A small network was shown many inputs. Here are its activations along a few directions, one row for each input.
In each table, some parts of the input vary, and every possible input appears once, in random order.
A made-up example of a description, with smaller parts first: one of 5 places around a ring, together with either a single point or one of 9 places along a line or (one of 2 separate values, together with one of 6 places along a line).
Shared parts are said once, and a part with two or three values counts as separate values.
In the rows, 128 means zero.

Other details of the inputs vary at random and push rows far along two fixed directions, the same in every table; ignore that.

Rows:
row 1: [113 110  46  81 103 116 119 108 169 158 104 108 138]
row 2: [160 154 161 148 108 131 141 193 124 150 126 109  92]
row 3: [147 132 203 148 162 118 107 138 126 106 138 152 120]
row 4: [ 94 119  84 106 117 145 146  49 134 105 153 146 157]
row 5: [105 110  40  93 105 114 117  86 153 148 111 128 145]
row 6: [144 150 203 162 115 149 142 166  89 105 159 129 100]
row 7: [110 130  53 103  53 136 159 109 133 143 140 118 115]
row 8: [135 125 197 162 168 132 117 133  97 104 132 142 129]
row 9: [143 131 194 170 124 149 143 169  79 100 137 124  93]
row 10: [145 142 200 161 172 124 124 133 117 112 138 150 129]
row 11: [121  96 222 184 152 139  94  97  65  70 132 177 121]
row 12: [122 170  24  72  82 135 193 152 179 171 138  73 134]
row 13: [ 79 117  88 113  73 172 171  81  89  81 172 119 132]
row 14: [ 78 103  80 104 107 146 119  51 119  97 148 139 159]
row 15: [148 110 187 164 156 108  93 141 104 115 114 156 113]
row 16: [169 189 140 115 134 124 168 236 177 180 132  78 107]
row 17: [156 164 170 134 134 140 153 223 133 147 137  88 103]
row 18: [ 83  85  77 111  97 139 114  50 118 101 133 144 146]
row 19: [114 120  42  89 111 123 130 105 161 162 105 107 147]
row 20: [ 83 108  80 104 107 143 129  61 120 106 140 136 159]
row 21: [ 88 120  85 105 109 138 136  53 135 104 149 149 159]
row 22: [127 129   7  74 107  97 128 129 191 193  89  99 146]
row 23: [173 140 151 142 167  94 109 186 143 170  89 122 115]
row 24: [123 131  10  70 107 109 130 131 195 193  90  87 150]
row 25: [168 165 162 131 175 102 113 185 167 162 114 118 130]
row 26: [121  96 221 182 155 140  85  96  69  68 137 175 119]
row 27: [181 154 115 125 165  82 122 209 174 206  72  98 118]
row 28: [180 178 127 113 171  92 125 208 196 194  99  97 134]
row 29: [148 111 187 170 162 120 109 126  94 110 117 160 116]
row 30: [153 142 159 145 120 129 146 201 123 145 127 110  91]
row 31: [155 141 158 131 164 111 109 178 143 148 113 113 130]
row 32: [125  95 217 187 150 127  94  96  62  72 131 187 117]
row 33: [104 128  59  94  72 153 164 137 146 145 138  90 119]
row 34: [173 130 154 134 158  87  98 189 151 166  88 123 107]
row 35: [110 132  44  80 117 127 138 109 163 158 120 101 158]
row 36: [ 69  99 113 123 107 158 133   8  97  59 175 174 158]
row 37: [ 84 103  78 106 112 152 139  47 115  99 147 137 158]
row 38: [125 109 215 190 116 153 139 125  41  59 157 162  90]
row 39: [179 174 127 109 170  89 122 209 196 194 100  96 131]
row 40: [172 141 154 141 172 109 117 184 146 168  89 113 118]
row 41: [ 66  73 108 137 101 158 122  11  80  66 150 168 147]
row 42: [ 79 102  80 106 105 147 124  52 119  96 147 139 160]
row 43: [137 116 201 150 158 127  99 136 104  98 133 144 121]
row 44: [143 159 209 165 114 148 150 148  98  96 173 145 101]
Description of these inputs: one of 4 places along a line, together with either one of 3 separate values or one of 8 places along a line.
Question: Changing only the place on the line of 4 turns row 29 into row 40. The same change can be made to row 5. Which row results?
Answer: row 26
Question: Change only the choice among 3 separate values in row 6. List by row number the other rows that result.
Answer: row 13, row 17

Rows:
row 45: [121 130  63  96 123 116 132 106 163 156 113 118 147]
row 46: [160 154 158 141 144 121 142 189 136 151 120 111 110]
row 47: [ 90 112 116 124  96 159 144  79  97  86 161 136 134]
row 48: [102  86 102 136  87 140 122  90  90 107 124 141 113]
row 49: [127 138  37  73 122 107 134 136 191 181 105  95 149]
row 50: [134 116 217 173 170 134 102 119  88  87 136 161 127]
row 51: [165 152 139 122 170 103 116 188 162 170  99 103 132]
row 52: [ 92  99 119 125 120 141 119  59 113  90 144 155 144]
row 53: [159 145 156 136 167 110 112 167 146 154 107 119 130]
row 54: [165 148 174 145 172 106 105 180 142 152 106 124 126]
row 55: [167 163 137 125 133 112 137 209 159 174 112  97 108]
row 56: [159 152 160 134 139 121 136 194 138 148 125 107 108]
row 57: [ 93 101 107 124 121 138 125  55 113  95 142 156 147]
row 58: [ 96 116 108 126  88 149 145  78 104  94 157 144 130]
row 59: [120 147  44  83 100 131 160 145 171 171 121  84 139]
row 60: [143 131 212 169 138 140 126 149  91  96 146 145 102]
row 61: [172 124 125 133 157  86  95 191 151 185  64 111 113]
row 62: [102 119 105 124  94 148 149  85 109 104 152 137 130]
row 63: [103 111 101 120 117 129 120  70 123 110 136 150 145]
row 64: [138 129 207 166 139 142 129 149  93  95 147 144 105]
row 65: [ 99 121 108 123  93 151 142  92 109 103 154 132 133]
row 66: [147 122 218 172 174 122 104 136  95  96 131 160 120]
row 67: [124 137  38  77 113 107 129 126 187 179 107 102 148]
row 68: [142 121 203 163 162 124 102 129 105 103 130 156 121]
row 69: [117 141  65  95  97 137 154 128 152 151 130  99 136]
row 70: [ 93 113 107 123  93 153 149  78 102  90 159 140 131]
Question: Changing only one part turns row 67 into row 55. The same change can be made to row 50. Which row results?
Answer: row 59
Question: Describe the family of inputs behind these rows.
Answer: one of 2 separate values, together with either a single point or (one of 3 separate values, together with one of 4 places along a line)
Question: Change only the choice among 2 separate values in row 65. List by row number the other rows that result.
Answer: row 54
